Each row below holds a small network's activations on one input, seen along a few directions.
In each table, some parts of the input vary, and every possible input appears once, in random order.
Descriptions start from the smaller parts, as in this example, which fits no table here: line(4) and (point or ring(9) or (values(2) and ring(5))).
Shared parts are said once, and a part with two or three values counts as separate values.

Other details of the inputs vary at random and push rows far along two fixed directions, the same in every table; ignore that.

A family of inputs:
x1: [  0  19 -23  -8  -3  27 -21 -31 -40 -10 -24]
x2: [43 36 18 16 41 31 31 26  6 24 55]
x3: [  7  25 -41 -13 -14  35   4 -30 -40  12   2]
x4: [-12  -5  -5  -3  -7  -1 -23  -7 -14 -12 -35]
x5: [-14 -12 -22  -4 -29  -7  -5 -11 -12   6 -16]
x6: [-19 -31   4 -10  -9 -20  -2   4   8 -13 -22]
x7: [-19  -1 -18  -6 -18  -9  -4 -21 -12  -2  -5]
x8: [-14 -24  18   2  -3 -26 -19  16  13  -9 -33]
x9: [  8  33 -35  -4 -15  23   8 -46 -41   3  11]
x10: [ -6 -27  16  -5   2 -15  10  15  13 -11   0]
x11: [18 -2 24  0 20  8 34 13 10 -7 34]
x12: [ -7 -14  16   3  -1  -5 -12  12   4 -11 -16]
x13: [  3  25 -26 -17  -1  23   7 -43 -37  -9  -7]
x14: [-21 -24  -1  -4  -9 -19  -5   5  12   6  -4]
x15: [-26 -10 -12 -13 -12  -1 -46 -16  21 -12 -30]
x16: [ -9 -24  22  -4  10 -11   8  12  54  -9  17]
x17: [-13 -24   6  -9  -5 -19   2   1   8 -10 -16]
x18: [-14 -19  19   1  -6 -28 -18  13  13 -10 -34]
x19: [33 23 27 29 20 -7 26 22 17 10 41]
x20: [  1  -8  19  11  13 -17  -7  32  25  11  11]
x21: [14 -3 14  3 16  5 28 21 16 18 33]
x22: [ 18  48 -42   8  -6  39  -6 -34 -48  12   3]
x23: [46 33 13 18 30 28 32 31  5 22 50]
x24: [-19 -13  10  10 -14 -33 -22  18  17   0 -15]
Each input here is: values(2) and (point or line(5) or ring(6)).
Question: Changing only the values(2) part turns x3 into x23. The same change can be made to x21. Which row results?
Answer: x2
Question: Which other rows does x17 become when the line(5) part takes its other values? List them by row number.
Answer: x6, x10, x11, x13
Question: Which other rows does x12 become when the values(2) part takes its other values? List them by row number.
Answer: x11

A family of inputs:
x25: [ 2  0  3  7  0 -8 -4 12  5  5 -2]
x26: [-2 -3  9  4  1 -6 -6  7  7  0 -4]
x27: [-3 -4  5  2  1 -8 -2  8  6  2 -1]
x28: [ -5   5 -17  -4  -7  10  -2 -17 -13  -1  -2]
x29: [ -2  10 -17  -4  -8  11  -2 -14 -18   7  -2]
x30: [-2 -8  7 -2  4 -2 -4  5 10 -5 -3]
x31: [ -3  -9  10  -3   1  -7   2   1   8 -10  -5]
x32: [ 1 -2  1  7 -4 -6  2 13  5 10  2]
x33: [ -5 -14   4  -2  -3  -8   8   1   5  -5   2]
x34: [39 33 10 15 26 20 31 11 -3 12 48]
x35: [-5 -6  3  4 -5 -9  0  9  4  3  2]
x36: [ -4 -13   3  -5  -4  -8  11   1   6  -1   1]
x37: [ -3   7 -14  -7  -4   8  -6 -17 -11  -3  -5]
x38: [ -3  -9  10  -5   5  -3   1   3   7 -10  -4]
x39: [-2 -5  9  2  4 -4 -8  9  6 -1 -4]
x40: [ -2  10 -12  -5  -2  12  -7 -18 -10  -5  -7]
x41: [ -3   5 -17  -7  -8  10   0 -18 -12   2  -2]
x42: [  4  16 -11   1   1  15 -12  -9 -17   2  -9]
x43: [ 3  0  7  9  1 -5 -6 11  6  3 -5]
x44: [ -4 -11   7  -5   1 -10   4   2   7  -6  -2]
Question: Changing only one part turns x29 into x27. The same change can be made to x36. Which row results?
Answer: x44
Question: Describe the family of inputs behind these rows.
Answer: line(4) and line(5)
Question: Which other rows does x39 become when the line(4) part takes its other values? List them by row number.
Answer: x30, x38, x42
